A small network was shown many inputs. Here are its activations along a few directions, one row for each input.
In each table, some parts of the input vary, and every possible input appears once, in random order.
A made-up example of a description, with smaller parts first: values(3) and (point or ring(11) or (line(6) and ring(8))).
Shared parts are said once, and a part with two or three values counts as separate values.
In the rows, 128 means zero.

Table:
row 1: 112 155 155 166 131 142 165 139  90 140 149 114 111
row 2: 137 103  93  97 125  98 112 122 156 135 128 182 131
row 3: 121 138  93 127 139 100 149 114 104 149 134 145  90
row 4: 141 173  88 106 191 141 116 170 145 133  74  54 226
row 5: 136  87 148 114  96 142 106 128 143 122 124 129 148
row 6: 127  89 132 105 133 136  98 121 160 126 107 145 133
row 7: 104 136 129 142 152 142 136 108 106 133 111 123 100
row 8: 131 105 147 148 107 134 122 140 153 128 141 122 140
row 9: 160 119 107  87 110 112 100 125 156 130 109 168 113
row 10: 145 151 114 126 140 106 140 104 105 131 111 138  83
row 11: 131 106 150 138  98 130 119 140 161  98 170 118 152
row 12: 110 159 159 159 123 135 159 135  97 110 178 110 122
row 13: 109 142 150 149 118 145 141 117  87 128 127 115 116
Question: What is each input in this table made of?
Answer: point or (values(2) and line(6))
Question: Change only the line(6) part in row 9. List by row number the other rows that result.
Answer: row 2, row 5, row 6, row 8, row 11

Table:
row 14: 170  87 103  65 112 122  64 125 177 123  84 167 156
row 15: 153 119  70  96 152 123 102 134 145 134  72 121 133
row 16: 114 163  94 129 183 132 130 134 131 127 104  80 173
row 17: 112  71 138 114  88 116 112  82 128 139 156 199  80
row 18: 162 100  94  90 133 107  78 117 167 119  73 150 149
row 19: 115 178 160 162 141 131 179 112  66 122 154 114  88
row 20: 142 141 100 125 132 130  94 157 168 107 130 118 195
row 21: 110 188 156 158 152 131 171 112  58 139 140 124  68
row 22: 171 104 111 116 122 131  92 156 210 121 117 125 171
row 23:  92 133 164 164 149 196 126 173 133 137 119  50 232
row 24: 114 166  93 117 195 117 123 158 122 138  88  83 147
row 25: 129 115 121 148 127 126 154 109  91 144 132 165  53
row 26: 102  68 154 105  67 123 133 120 158 123 170 183  89
row 27: 166  83 121  73 108 142  79 152 214 106 105 161 170
row 28: 124  96 151 148  83 115 138 118 152 126 184 145  90
row 29: 115  94 135 136 101 102 135  89 113 140 134 193  74
row 30: 122 153 137 156 143 111 160 113  78 151 127 155  56
row 31: 135 153 157 161 127 124 188 127  71 118 177 108 107
row 32: 115 139 147 155  87 114 145 135 105 103 187 139 109
row 33:  90 158 231 167  81 188 172 121  65 117 164  40 134
row 34: 126 159  79 102 164 111 108 122 130 150  72 110 143
row 35: 138 149 100 127 169 125 134 150 132 134 129  86 201
Question: What is each input in this table made of?
Answer: values(2) and (point or ring(10))
Question: Changing only the values(2) part turns row 33 into row 23. The same change can be made to row 19. Which row results?
Answer: row 16
Question: Change only the values(2) part in row 34. List by row number the other rows that result.
Answer: row 30

Table:
row 36: 163 146  80 102 151 137 102 138 152 125  73 111 170
row 37: 124 123 122 135 120 137 110 134 142 134 135 131 159
row 38: 127 150 135 132 152 114 150 139 117 124 149 106 122
row 39: 146 113 130  90 122 145  82 136 176 111  95 118 166
row 40: 108 152 136 127 135 124 160 139 124 109 144 122 125
row 41: 130 131  89 104 148 126  93 150 176 131  82 122 162
row 42: 142  96 130 125  96 107 131  97 141 126 163 193  62
row 43: 139 113 134 135 109 121 118 142 140 115 131 125 157
row 44: 137 113  96 108 139 143  88 134 171 142  91 123 171
row 45: 101 134 157 153 137 156 165 120  74 140 141 131 113
row 46: 145 124  77 117 169 132  85 143 160 129  81 111 159
row 47: 109 140 167 137 103 145 169 127  92 135 150 107  91
row 48: 112 162 149 156 153 128 158 109  58 140 128 106 109
row 49: 136 144 118 126 148 115 120 148 134 128 130 120 150
row 50: 131 122 151 121 106 141 104 133 149 109 141 125 152
row 51: 127 113 142 152 115 130 149 127 126 126 150 110 126
row 52: 116 125 162 160 114 140 163 126  79 132 138 110  98
row 53: 120 147 123 115 130 121 129 152 140 108 126 136 154
row 54: 120 126 144 131 104 139 154 128 137 136 164 106 118
row 55: 112 160 154 143 153 125 163 127  69 142 139 106  98
row 56: 152 102 107 109 127 130  95 141 168 123  88 116 169
row 57: 135  61  87  68 105  97  86  95 158 130 107 190 106
row 58: 143 118 156 148  99 122 150  95 115 137 146 202  38
row 59: 142 148 113 135 145 119 113 137 124 122 118 119 159
row 60:  86 157 148 156 139 132 160 123  85 139 135 115  95
row 61: 130 150 126 146 150 122 144 122 106 129 139 105 132
row 62: 138  83 115 107  91  98 104  99 145 127 147 202  93
row 63: 113 128 136 147 125 138 140 123 126 135 152 117 131
Question: What is each input in this table made of?
Answer: line(4) and (point or line(6))
Question: Changing only the line(4) part turns row 59 into row 48. The same change can be made to row 50. Which row results?
Answer: row 47
Question: Change only the line(4) part in row 37. List by row number the other rows that result.
Answer: row 44, row 45, row 63
Question: Which other rows agree with row 63 in the line(4) part? List them by row number.
Answer: row 38, row 40, row 42, row 51, row 54, row 61
Question: Which other rows agree with row 56 in the line(4) part? List them by row number.
Answer: row 36, row 39, row 41, row 44, row 46, row 57

Table:
row 64:  92 136 171 161 114 151 158 114  74 128 151 124  93
row 65: 127 120  85 107 160 123 101 149 160 150  85 127 165
row 66: 122 139 124 117 155 140 118 155 152 122  97  76 197
row 67: 136  28 143  94  38  95  88  86 193 113 174 237  47
row 68: 127 131 179 151 115 144 148 105  80 131 144 131  68
row 69: 100 120 137 150 125 117 157 115  89 153 149 156  65
row 70: 132 160 121 122 151 145 123 171 151 122 107  61 200
row 71: 131 138 114 113 147 157 107 151 154 125  93  84 190
row 72: 133 139 118 144 108 102 145  93  88 131 145 166  50
row 73: 134 173 113 124 159 139 125 174 150 117 130  70 199
row 74: 142 123  63  96 171 116 105 127 164 136  93 138 164
row 75: 112 162 176 173 115 139 181 134  75 126 168  97 110
row 76: 161 139  66 103 145 110  89 126 158 130  82 141 153
row 77: 179  25  86  67  88 108  47 124 236 115 114 229 155
row 78: 115 173 179 174 115 136 184 138  64 119 184  96 115
row 79: 114 129 133 138 130  97 145  90  86 128 153 170  62
row 80: 144 129 117 105 151 152 111 133 153 131  76  90 167
row 81: 100 141 180 166 118 134 174 118  78 127 159 110 104
Question: What is each input in this table made of?
Answer: values(2) and (point or line(8))
Question: Changing only the values(2) part turns row 78 into row 73. The same change can be made to row 69. Which row results?
Answer: row 65
Question: Change only the values(2) part in row 77. List by row number the other rows that result.
Answer: row 67

Table:
row 82: 110 142 122 158 149 126 150 125 106 137 142 123 112
row 83: 104 165 154 131 152 151 149 133  82 138 110  60 135
row 84: 186  75  48  51 144 105  35 120 195 122  40 173 183
row 85: 134 122  80 111 137  95  99 158 188 125 144 127 167
row 86: 141 160 108 114 142 126 109 178 181 103 129  79 191
row 87: 113 147 111 159 137 119 155 126  96 140 153 136 123
row 88: 120 125 134 112 126 116 131  96 104 131 120 164  52
row 89: 118  93 170 144  93 146 142 124 124 135 148 135 100
row 90: 162  99  41  73 173 120  42 153 212 147  43 141 222
row 91: 125 126 136 118 116 115 135  96 109 136 124 156  56
row 92:  99 138 130 140 149 128 145 120 107 148 127 114 105
row 93: 124 103 175 148  88 139 149 131 114 116 174 156 123
row 94: 141 136 129 131 110 100 154 107  99 123 152 187  77
row 95: 128 125 132 128 117 107 142 100 110 133 130 163  61
row 96: 162 105  90  84 103  81  90 127 182 109 140 163 122
row 97: 101  95 177 139  88 144 128 118 123 127 138 135 101
row 98:  98  93 178 127  96 153 128 118 113 139 137 132  96
row 99:  92 134 123 137 161 130 145 120  99 144 125 122 100
row 100: 101 137 124 152 150 119 153 124 107 145 133 121 109
row 101: 125 168 143 151 151 146 166 141  89 134 122  62 138
row 102: 140  77 128  95  82 122  94 145 209  99 165 139 167
row 103: 126 103 175 155  93 146 136 119 130 122 160 137 107
row 104: 119 148 128 161 149 118 160 130  99 135 163 142 130
row 105: 127 179 141 158 136 145 159 143  81 122 141  75 157
row 106: 120 106 170 151  86 151 135 127 113 122 168 146 120
row 107: 138 140 123 133 109 112 140 103  98 126 146 177  74
row 108: 165  58  79  56 124 149  46 128 236 119  63 150 223
row 109: 145 134 129 139 115 107 143  97 112 128 140 165  62
row 110: 127 178 149 158 144 138 170 147  78 113 146  86 160
row 111: 132 176 149 164 151 147 160 137  95 122 133  64 145
row 112: 106 168 151 144 146 144 150 133  90 123 113  64 139
row 113: 167 142  67  74 179 153  55 174 215 133  27  99 239
Question: Changing only one part turns row 99 into row 83. The same change can be made to row 85. Which row results?
Answer: row 86
Question: What is each input in this table made of?
Answer: line(4) and (values(2) or line(6))
Question: Change only the values(2) part in row 90. List by row number the other rows that result.
Answer: row 85
Question: Change only the line(6) part in row 112. List by row number the other rows that result.
Answer: row 83, row 101, row 105, row 110, row 111
Question: A walk changes only the line(4) part. It starts at row 112 and steps to row 92. List the rest of the walk in order.
Answer: row 91, row 97
Question: Change only the line(6) part in row 94. List by row number the other rows that result.
Answer: row 88, row 91, row 95, row 107, row 109
